Each row below holds a small network's activations on one input, seen along a few directions.
Each table varies a few parts of the input and shows all the possible inputs, shuffled.
Descriptions start from the smaller parts, as in this example, which fits no table here: ring(8) and (point or line(9) or (values(2) and line(6))).
Shared parts are said once, and a part with two or three values counts as separate values.

Other details of the inputs vary at random and push rows far along two fixed directions, the same in every table; ignore that.

A family of inputs:
R1: [-18   8  24 -12  17  -2   9  -8  20 -20  22]
R2: [  5 -34 -32  -7 -30  -1 -18  -9 -22  30 -13]
R3: [ 23  12  -4  10 -16  15  -3  17 -12   2 -10]
R4: [ 14 -35 -35  -9 -29   1 -25 -13 -16  19 -19]
R5: [-26  17  14  -1  33 -12  16 -10  21  -4   8]
R6: [-18   8  24 -11  13  -2  10  -7  22 -19  22]
R7: [ 15   3  -6  12   1  -3   4  35 -10   4 -21]
R8: [ 11 -33 -39  -7 -23  -3 -29 -11 -21  14 -17]
R9: [-37 -33  -9 -15  10 -20   0 -43  19  13  -3]
R10: [-21  17  20  -6  20  -2  10 -18  11 -11  24]
R11: [-19  13  19   2  23  -4  14 -16  29 -15   0]
R12: [ 18  -3  -1  21  -3   0   2  32  -7   4 -16]
R13: [-17  17  19  -5   9   2   9 -18  26 -18  17]
R14: [  4 -47 -33  -3 -18 -12 -16   4 -12  22 -30]
R15: [ 27  12  -6  11  -9  11  -6  15 -18  -3  -7]
R16: [ 25  39  20  21  -1  19  15  31 -18   1   4]
R17: [  8  -5 -22   8  -5  -6  -7  11  -5   9 -27]
R18: [-35 -35  -9 -10  10 -22  -3 -43  21  13   2]
R19: [-15  17  18  -7  18   1   5 -19  19 -22  17]
R20: [ 14  -5 -15   3 -23   7 -10   5  -9   6 -11]
R21: [-28 -39  -8 -31   6 -15 -11 -38  14  -4  12]
R22: [-23 -41  -4 -33   1 -10  -6 -42  17   1  10]
R23: [ 28  30  23  15  -3  20  15  41 -10  -9   2]
R24: [ 19   7  -6  26  -5   3  -3  22  -5   3 -20]
R25: [ 31  30  20  15   4  16  12  39 -17 -14   4]
R26: [-15   6  26 -12  12   2  16 -10  23 -17  20]
R27: [ 21  11  -4  12  -8   8  -1  17 -27   9  -1]
R28: [ 20  -6 -14   1 -15   7 -12   0 -15   5 -11]
R29: [ 14 -45 -30 -14 -24  -3 -21  -4 -22  18 -14]
R30: [ 18  43  16  24  -1  13   8  37 -18  -2   7]
R31: [  6 -32 -39  -5 -32  -4 -29  -7 -14  16 -17]
R32: [-17  18  18  -6  14   1   4 -18  22 -20  18]
R33: [ 23   3  -2   6  -6   7  -4  27 -21  -3  -3]
R34: [ 17  42  17  25  -4  13  10  38 -15  -2   7]
R35: [  0 -32 -35  -4 -32  -6 -20  -5 -20  28 -11]
R36: [-21   7  16  -7  34 -12  16  -2  26 -14   6]
R37: [-21  15  23  -6  11   1  16 -18  17  -6  23]
R38: [-26 -31  -6 -26   4 -11  -5 -50   9   9  13]
R39: [-26  16  17  -1  28 -11  19 -12  21  -4   6]
R40: [ 16  14 -15  17   3  -1  -3  27  -7   4 -23]
R41: [ 23  41  16  23   4  15  11  33 -23  -4   7]
R42: [-18   7  25 -10  11  -1  14  -8  24 -18  21]
Each input here is: values(3) and (line(4) or ring(10)).
The inputs of R26 and R37 match in every part but the values(3) part. If R1 is changed in the same way as R26 into R37, which row does it become?
Answer: R30
The inputs of R2 and R3 match in every part but the values(3) part. If R10 is changed in the same way as R2 into R3, which row does it become?
Answer: R19
Change only the values(3) part in R35. List by row number the other rows that result.
Answer: R13, R42

A family of inputs:
R43: [  0  24  22  -1   6  14   7 -16  10 -15  19]
R44: [-32 -33  -5 -20  12 -18   4 -34  16  13   4]
R45: [ 18  35  11  30  -4  11  12  44 -10   3 -11]
R46: [ 29  40   4  32   5  12   5  34 -13  -2 -18]
R47: [-18 -39  -9 -28  18 -18  -9 -26  28 -18  -6]
R48: [  4  -3 -12  12 -10  -4  -2  18  -8  15 -11]
R49: [ 32  41  11  21 -13  23   4  30 -20  -9   4]
R50: [  6 -23 -16  -6 -15  -3  -7   1 -19  21  -6]
R51: [ 12  -8 -17  -4 -20   5 -15   2 -20   9   4]
R52: [  3 -23 -16  -3 -17  -4 -11   2 -20  18  -5]
R53: [ -9  28  21   7  32  -4  15   3   7 -13  10]
R54: [ -3  26  29  -2  14  10  13  -2  -1 -17  29]
R55: [-15  10  15  -4   3   1   9 -18  18  -9  13]
R56: [ -9  32  18   8  28  -4  13   3  13 -14  10]
R57: [-29 -15   6  -9  14 -14   8 -21  15   4   8]
R58: [  6   0 -12  15 -14   0  -1  12  -5  12 -17]
R59: [-22 -18   1 -14  -1  -5  -3 -40  20   3   7]
R60: [  9  -1  -9   6 -16   2  -6  14 -13  12  -2]
R61: [ -9  30  27   4   9   7  15   2  14 -12  16]
R62: [ 21 -33 -15 -18 -20   6 -19   7  -9  -9  -6]
R63: [ 18  -3  -7  -3 -12   9  -5   8 -26   9   4]
R64: [  7 -14 -21  -7 -24   6 -19  -6 -18  10  -1]
R65: [-19  14   7  -2  22  -7   4 -14  17  -9   4]
R66: [ 15 -36 -14 -13 -19   0 -13  13  -2  -3 -14]
R67: [  6 -11 -16  12 -15   0  -6   3  -4  18 -20]
R68: [-22  -9   0 -14  26 -15   5 -26  11   1   5]
R69: [  4 -12 -30   4  -9  -7 -15  -5  -9  11 -22]
R70: [ -4   0  25  -4  19  -1  16  13  29 -26   1]
What is each input in this table made of?
Answer: line(4) and (point or line(6))
The inputs of R61 and R65 match in every part but the line(4) part. If R60 is changed in the same way as R61 into R65, which row does it become?
Answer: R56
Which other rows agree with R63 in the line(4) part? List them by row number.
Answer: R43, R49, R51, R54, R62, R64

A family of inputs:
R71: [-13   5  18  -9  22  -7  18  -3  21 -12   9]
R72: [ 24  -4 -14   9  -4   3  -2  19 -20   9 -26]
R73: [ -3   1  12  -4   5   4  -5 -19  26 -29   9]
R74: [-17   2  18  -9   4   1   7  -1  10  -7  22]
R75: [ 25  31  29  30  13  11  20  41  -4 -13  -2]
R76: [-18  -5  19 -13  22  -5  18 -19  25 -10   3]
R77: [-24   4  -3  -2   9 -10  -1 -11  11  -5   7]
R78: [-4 26 14 15  2 -1  8 25  3 -7  3]
R79: [ -3  13  16 -11   8   9   4 -17  29 -30   4]
R80: [-21   3  21  -3   5  -3   7 -29  20  -7  21]
R81: [  5 -31  -6  -5  -9  -2  -7 -10  -9   8   0]
R82: [ -5  -9 -25   0  -7  -8  -9  -6  -2  13 -11]
R83: [ -7  -1   7  -3  12  -1  -4 -25   3  -3  13]
R84: [  0 -18 -18   4   2  -9 -16 -14  -4  10 -11]
R85: [ 20  -4 -13   3 -10   2 -10  25 -32   5  -4]
R86: [-13 -11  10 -16   7  -5   4  -7   3  -8  17]
R87: [ -6 -15 -15 -10 -20  -5  -9 -11  -4  15   0]
R88: [-19   2  -1  -7  18 -11  -5 -10   8  -6   6]
R89: [ 0 27 17  9 -5  5  7 20 -5 -6 14]
R90: [21 41 27 16  0 19 20 42 -6 -6 10]
R91: [12 34 18  7 12 14 11  7 -6 -6  4]
R92: [-16  11  10 -10  16  -3  -1 -13   3 -10  20]
R93: [ 16  -2  -6  12 -14   8   2  25  -8  13 -21]
R94: [ 20   5 -17  12  -5   5  -8  15 -18  13 -26]
R95: [ -1 -29  -7  -3 -16   0  -9 -11  -3  13   2]
R96: [ -7 -24 -16  -8 -10  -7  -5   0   6  14  -9]
R97: [  0 -31 -16 -13 -21   3  -8 -12  -6  20  -9]
R98: [ -2   1  18  -2  17   0   7 -16   4 -11  15]
R99: [ -5  -4   8 -15  12   2   8 -22   3  -4   6]
R100: [  0 -15 -15  -9   6 -10  -3  -4  -2   5  -9]
R101: [ 17   7  -5  10 -24  11  -1  14 -18  14 -12]
R102: [ 32  27  -8  24 -20  20   1  30 -30  11 -15]
R103: [ -6  -8 -19  -8 -11  -3  -8 -17  -5  11   3]
R104: [  2 -28 -15   0   3 -10 -10 -11  -5   6 -12]
R105: [-25  -6  17 -13  22 -12  11  -9  21 -15  14]
R106: [ 22  -1 -18   3 -23   8 -22  27 -11 -13 -12]
R107: [ 28  22  -5  27 -20  11   3  40 -18  12 -26]
R108: [ 30  46  17  14  -1  20   6  38   5 -30   0]
R109: [-19   2   3  -5   3 -10   5 -11  19   1   3]
R110: [ -9   6  22 -15  15   0  17  -8  14 -11  20]
R111: [ -9 -20 -28  -8 -18  -6 -19 -12 -15  13   1]
R112: [ -3 -29 -10   4  -9  -6  -8  -4   4  12  -9]
R113: [ -2 -21 -31  -9  -3 -12 -18 -10  -6  16 -15]
R114: [  1 -20 -27 -15  -9  -5 -18 -15 -14  17  -4]
R115: [-15   7  16   9   7  -6   8 -11  20  -5   6]
R116: [-18   3  13  -9  26 -11   8  -6  13 -16  12]
R117: [ -7   5  12 -15  18  -2  10 -14   7  -9  16]
R118: [15 18 22  3  5 14 18 15 -4 -6  3]
R119: [ -2 -16 -17   3 -13  -1 -13 -21  -9  11   1]
R120: [ 16   2 -18  26 -13   2  -9  15 -16  12 -17]
R121: [ -5 -20 -29  -2 -12  -5 -11 -17  -4  17 -20]
R122: [-2 21 20 12  8  4 12 31  6 -9  6]
What is each input in this table made of?
Answer: line(4) and (point or (values(2) and ring(6)))
Which other rows agree with R81 in the line(4) part? List them by row number.
Answer: R73, R75, R80, R83, R84, R95, R98, R104, R112, R115, R119, R120
Change only the values(2) part in R86. List by row number the other rows that result.
Answer: R105

A family of inputs:
R123: [ -9  40  33   8   7  13  23 -10  19  -9  23]
R124: [ 40  -9 -17  10 -39  15 -11  34 -20   9 -22]
R125: [-12 -14 -19  -7  16 -17  -9  -9   5   5 -14]
R126: [ -3  -1 -16  -9  -3  -1 -15 -18 -14  10   6]
R127: [ -6 -35   4 -24  -6  -6   0   0  -6   4  14]
R128: [ 45 -10 -20   6 -21  14 -13  29 -36   2 -22]
R129: [  7  32  29  -6  24  12  10  10  10 -33  21]
R130: [-11 -18  -2  -9  -9  -4   2  -5 -20  23  16]
R131: [ -3  40  31   4  24  10  21 -16   4 -15  22]
R132: [ 35   2 -18  22 -30  17 -12  16 -37  26 -18]
R133: [ 13  30  26  28  18   2  29  60 -13   4  -3]
R134: [-47 -40 -23 -23  15 -33 -14 -47  32   1   0]
R135: [ -6 -45  -9 -24  -8  -1 -13 -38  11   0  -2]
R136: [-21  34  26  14  24  -3  20  11  31 -19   2]
R137: [ 20  -6 -23  23 -19  -1  -3  30  -9  21 -36]
R138: [-12  -3 -12  -2 -21   1 -12 -14  -4  10   3]
R139: [ 19   8 -26  15 -28   4 -21  19 -33  15  -5]
R140: [ -2  30  32  20  32   2  26   6  23 -12  -5]
R141: [-33 -45 -15 -39  -1 -18 -20 -50  26 -14  18]
R142: [ -7  28  35  -3   8  11  13   7  25 -34  20]
R143: [ -7 -18 -15  -3  16 -15  -1 -16   4   6 -19]
What is each input in this table made of?
Answer: values(3) and (point or ring(6))
The inputs of R139 and R141 match in every part but the values(3) part. If R130 is changed in the same way as R139 into R141, which row does it become?
Answer: R127
Which other rows agree with R136 in the values(3) part? List them by row number.
Answer: R125, R133, R134, R137, R140, R143
